A small network was shown many inputs. Here are its activations along a few directions, one row for each input.
Each table varies a few parts of the input and shows all the possible inputs, shuffled.
A made-up example of a description, with smaller parts first: one of 5 places around a ring, together with either a single point or one of 11 places along a line or (one of 3 separate values, together with one of 4 places along a line).
Shared parts are said once, and a part with two or three values counts as separate values.
In the rows, zero is written as 128.

Other details of the inputs vary at random and push rows far along three fixed directions, the same in every table; ignore that.

Rows:
R1: [127 146 147 148  87 188  99 161 115 133 103]
R2: [144  92  87 108 193  98 161 117 105 116 170]
R3: [144 106  76 117  89 127 133  85 119 136 122]
R4: [109 172 133 117  92 175 104 169 111 132 106]
R5: [104 147 158 157  97  95 111 102 196 132  87]
R6: [150 156 184 116 182 159 116 153 122 122 139]
R7: [141 144 101 117  97 177 116 184  83 142 121]
R8: [118 137 155 120 155 176 115 176 106 142 131]
R9: [137 123 154 137 129 102 143  91 173 126 148]
R10: [124 108  73 131  99  75 140  92 132 139 116]
R11: [160 146 105 137  94 159 111 127  91 132 109]
R12: [152 159  92 136 113 188 110 173  74 123 114]
R13: [100 141 193 147 106 121 110 111 211 123 103]
R14: [129  77 103 129 144  80 144  85 127 125 137]
R15: [118 116 124 124 119 161 123 135  99 128 122]
R16: [118 156 190 113 158 148 122 121 156 119 138]
R17: [153 105 137 109 164 161 136 155  90 124 159]
R18: [111 144 192 147 150 136 125 155 162 135 138]
R19: [132 140 100 129 113 177 101 164  69 144  98]
R20: [122 112  59 123  92 125 145  99 122 121 123]
R21: [112 153 185 111 180 156 122 181 133 137 147]
R22: [122 103 141 125 144  67 135  67 175 111 135]
R23: [143 126  91 128 130 123 135 125 124 118 126]
R24: [124 176 150 148 104 148 103 164 128 138 101]
R25: [126 131 165 104 210 105 140 158 123 123 170]
R26: [135  84  96 101 170  92 166 133 105 134 181]
R27: [117  92  78 131 104 110 148 105 108 141 126]
R28: [116 163 183 141 145  98 122 143 173 122 135]
R29: [127 148 195 143 147 116 114 118 170 111 131]
R30: [142 125 116 101 214 156 147 168  62 112 169]
R31: [131 163 184 116 183 142 119 187 125 125 145]
R32: [130 184 138 129  74 174  77 119 137 129  70]
R33: [122 120 149 124 153 104 148 141 154 138 150]
R34: [ 98 143 195 134 158 119 114 116 164 112 118]
R35: [134 149 144 136  94 144  98 121 141 119  93]
R36: [134  61 109 113 176 106 160 116 103 130 172]
R37: [118 128 141 113 170 131 139 133 156 117 153]
R38: [147  72  86 133 134  93 150 102 103 128 137]
R39: [159 117 116 123 129 186 125 166  62 129 147]
R40: [108 153 189 142 140 113 131 147 181 135 139]
R41: [129  93  81 118 155  74 166 108  95 133 153]
R42: [121 107  75 150  46 109 129  96 149 147  91]
R43: [144 142 103 148 103 173 109 171  66 144 105]
R44: [134 134 116 119 119 156 111 126  84 116 112]
R45: [144  99  85 132 139 115 162 123 122 123 163]
R46: [106 152 147 141  94 114 122 103 218 117 105]
R47: [140 115 104 108 125 178 125 144  62 124 136]
R48: [126 122  67 148  33  97 132 103 145 140 107]
R49: [118 163 191 122 159 121 116 102 167 112 123]
R50: [123 139 147 138  78 103 122  72 207 127 104]
R51: [104 124 124 141 119  92 131  96 147 130 109]
R52: [129  94  98 120 100 109 133  83 139 125 128]
R53: [115 110 133 115 179  56 160 106 143 118 165]
R54: [134 110  78 164  46 105 118  84 129 131  87]
R55: [111 160  99 128  61 172 107 151 102 144  87]
R56: [147  91 103 120 179  83 166 135 100 137 165]
Each input here is: one of 2 separate values, together with one of 4 places along a line, together with either a single point or one of 6 places along a line.
- Changing only the place on the line of 4 turns R8 into R42. The same change can be made to R25. Which row results? => R31
- Changing only the place on the line of 4 turns R24 into R56. The same change can be made to R40. Which row results? => R33
- List by row number the other rows that have the place on the line of 4 and the choice among 2 separate values in common with R20. => R4, R15, R16, R27, R47, R55
- A walk changes only the place on the line of 4. It starts at R16 and steps to R3. List the rest of the walk in order. => R50, R9
- Which other rows does R51 become when the place on the line of 4 takes its other values? List them by row number. => R5, R19, R43
- List by row number the other rows that have the place on the line of 4 and the choice among 2 separate values in common with R53. => R30, R34, R41, R44, R49, R51

Rows:
R57: [115  96 151  96 187 114 162 146 137 149 176]
R58: [ 96 144 137 152 128  58 137  83 171 117 122]
R59: [150 152 136 147 113 185 110 186 124 143 125]
R60: [108 146  48 132  40 145 116 120 124 124  73]
R61: [152 118 159  82 200 111 141  98 118 126 163]
R62: [122 180 165 122  91 128 103  70 177 106 105]
R63: [109 154 143 158 136  80 118 103 204 113 100]
R64: [ 90 172 168 117 159 157 124 164 132 117 135]
R65: [ 94 150 134 138 135 104 128 109 213 112 114]
R66: [140  83  21 119  64 130 160 123  92 139 132]
R67: [135 162 178 135 145 152  97 189  99 139 124]
R68: [110 131 180 155  89 142 100  83 193 102  80]
R69: [130  90 123 113 221  66 157 134  91 123 179]
R70: [125  95  77 143 132  38 164  80 143 115 129]
R71: [112 157 170 121 184 128 114 162 112 137 117]
R72: [116  96 151  96 186 112 157 153 135 131 189]
R73: [133  71 119 130 129  51 165 102 153 140 172]
R74: [172  95 105  92 184 100 165  88 102 103 177]
R75: [157 170 171 108 171 169 105 127 148 102 133]
R76: [108 161 162 116 133 187 127 182 119 133 147]
R77: [150  41  59 126 109  47 182  86 116 164 161]
R78: [111 158 104 143  52 162 109 130 184 134  90]
R79: [147 145 138 130 134 157 111 181  67 158 113]
R80: [123  94  19 109  84 119 138 122  70 134 120]
R81: [166 111  65 139 117 143 144 163  18 144 145]
R82: [157 110 110 140 129 218 102 145  74 118 110]
R83: [112  91 172 135 135 108 123  69 169 128 112]
R84: [130 160 175 137 127 174 122 185 110 141 147]
R85: [102 118 180 154 117 123 121  68 176 108 118]
R86: [142 130  71 154  15 142 120 130 126 145  88]
R87: [167 133  86 142 101 161 122 180  49 137 113]
R88: [121 117 132 141  69 169  87 103 121 120  82]
R89: [100 131 160  96 203 124 141 156 127 133 150]
R90: [154 155 159  84 167 176 102 145  83 115 145]
R91: [128 163 154 176  94 101 105 117 201 130  92]
- Describe the family of inputs behind these rows. => one of 5 places along a line, together with either one of 2 separate values or one of 5 places around a ring
- Changing only the place on the line of 5 turns R81 into R67. The same change can be made to R84. Which row results? => R73
- A walk changes only the place on the line of 5. It starts at R61 and steps to R90. List the rest of the walk in order. => R62, R74, R75

Rows:
R92: [158 170 139 144 113 163 100 173 100 131 101]
R93: [126 141 148 132  77 199  90 153 135 142 101]
R94: [116 147 154 145 139  52 128  81 192 122 115]
R95: [165  96  58 122 127  99 139  72  88 124 129]
R96: [138  87 184 120 194 122 142 131 126 126 161]
R97: [117 167 140 138 115 164  94 163  87 141  94]
R98: [111 165 216 142 162 132 122 170 175 128 156]
R99: [ 97 130 184 161 102  62 126  94 214 130 102]
R100: [109 115  63 133  58 112 143 116 133 150 103]
R101: [122 133 107 112 125 180 128 191  85 154 125]
R102: [118 198 125 121  99 165  89 167 125 119  86]
R103: [ 98 163 124 120 104 159 100 167 114 132  92]
R104: [ 98  97 117 116 157  60 151 106 160 129 143]
R105: [104 113 123 132 134  52 173  92 184 129 158]
R106: [136 114  96 143  57 131 126  94 139 130 123]
R107: [152 179 149 132  92 205  86 160 132 126 107]
R108: [135 134 140 140 111 165 106 179  89 147 102]
R109: [111 176 158 153  65 172  90 170 150 143  95]
R110: [128 140 140 135 107 182 104 193 109 154 120]
R111: [141  97 188 126 235 101 163 171  99 128 193]
R112: [111 177 114 139  17 132 102  71 215 121  62]
R113: [125 153 140 128 110 182  91 134  87 130  95]
R114: [151 106  41 108 146  93 153 126  78 123 148]
R115: [102 113  75 120  56 113 118  73 145 122  87]
R116: [149 128  68 152  56  99 128 107 150 140 112]
R117: [179 104  86 117 172 149 153 189  51 140 183]
R118: [162 104 165 110 211 126 156 140 131 117 200]
R119: [118 157 143 131 132 171  96 174  78 145  97]
R120: [116 115 202 150 242 166 135 152 162  88 159]
R121: [170  91  64 139 117  85 155 117  84 133 138]
R122: [146  76  73 143  68  98 143  71 109 130 116]
R123: [127  92  54 111 105  96 149  76 102 114 138]
R124: [103 170 155 117  80 209  90 155 149 138  83]
R125: [ 94 123 122 129 133  44 151  84 179 114 141]
R126: [119 157 222 144 178 116 126 161 152 121 146]
R127: [107 160 206 111 177 153 135 144 167 114 158]
R128: [112 124  87 115  85 132 119  97 120 118 106]
R129: [118 161 167 137  71 205  84 156 144 136  95]
R130: [138 123 180 141 141  70 137  70 203 107 133]
R131: [127  82  52 102 102 129 134 101  88 129 120]
R132: [141 115 106 100 189 175 159 209  38 144 179]
R133: [142  94  66 159 166 170 143 179  62 118 135]
R134: [ 95 119 152 127 110  81 150  66 218 121 133]
R135: [134 186 135 118  91 190 100 141 147 123  96]
R136: [146  78  63 134  71 125 144  95 107 138 139]
R137: [152 100  45 104 124 103 145  84 100 112 137]
R138: [149  55  54 114 135 112 146  89  57 142 137]
R139: [158  66  68 106 199 130 155 167   4 153 168]
R140: [127 159 181 109 206 128 149 175 152 124 169]
R141: [115 118 195 116 203 120 128 118 135 122 147]
R142: [125 157 118 139 114 146 107 147  80 136 105]
R143: [151 121  80 128  98 115 120  77 107 123 104]
R144: [147 144  94  96 139 172 116 145  77 111 127]
R145: [ 96 160 196 143 121  95 106  68 201 113 104]
R146: [138 137 177 146 123  80 124  70 208 108 118]
R147: [105  93 130 111 199  49 171 112 144 118 179]
R148: [116 201 212 140 168 126  92 146 176 121 105]
R149: [145  74 152 129 184  70 171  86 131 113 182]
R150: [126 119 115 126 151  50 171  93 191 126 157]
R151: [137 128 131 128 136 181 122 202  77 150 144]
R152: [126 108 106 151  37 116 114  74 149 131  77]
R153: [111 123 193  99 202 151 148 151 148 124 169]
- Changing only one part turns R140 into R112. The same change can be made to R92. Which row results? => R146
- Describe the family of inputs behind these rows. => one of 2 separate values, together with either a single point or (one of 5 places around a ring, together with one of 6 places along a line)
- A walk changes only the place on the ring of 5. It starts at R117 and steps to R121. List the rest of the walk in order. => R94, R102, R140
- Which other rows does R128 become when the place on the line of 6 takes its other values? List them by row number. => R115, R123, R131, R137, R144
- Which other rows does R108 become when the choice among 2 separate values takes its other values? List them by row number. => R96

Rows:
R154: [103 128 187 115 163 116 129  69 193  98 135]
R155: [ 92 137  93 161  20  78 111  98 187 147  62]
R156: [128 155 169 100 150 215  93 146 109 112 109]
R157: [161 122 133  82 225 143 143 154  57 112 180]
R158: [112 138  94 143  35 133 127 136 163 154 107]
R159: [109 172 154 138 144  96 114 129 170 127 102]
R160: [166 130 101 153  43 221  79 146  70 142  72]
R161: [136 170 155 106 178 177 108 161  91 102 134]
R162: [101 178 173 141 126 176 101 212 113 137 112]
R163: [177  31  55 151 109  98 167  72  78 130 158]
R164: [100 162 172 143 165  65 134 112 188 116 129]
R165: [132  53  23 134  88  35 181  92  99 154 149]
R166: [135  55 102 117 197  83 205 150 116 138 220]
R167: [109 170 145 132  98  99  97  74 204 105  83]
R168: [106 166 177 132 168  64 132 116 185 125 132]
R169: [127 110 152  97 164 130 136  84 140 112 148]
R170: [129 125 146 117 175 168 145 209 113 146 171]
R171: [182 103  74 140  55 206 104 143  30 147 101]
- Changing only one part turns R168 into R164. The same change can be made to R158. Which row results? => R166
- Describe the family of inputs behind these rows. => one of 3 separate values, together with either a single point or one of 5 places along a line
- Which other rows does R163 become when the choice among 3 separate values takes its other values? List them by row number. => R160, R171
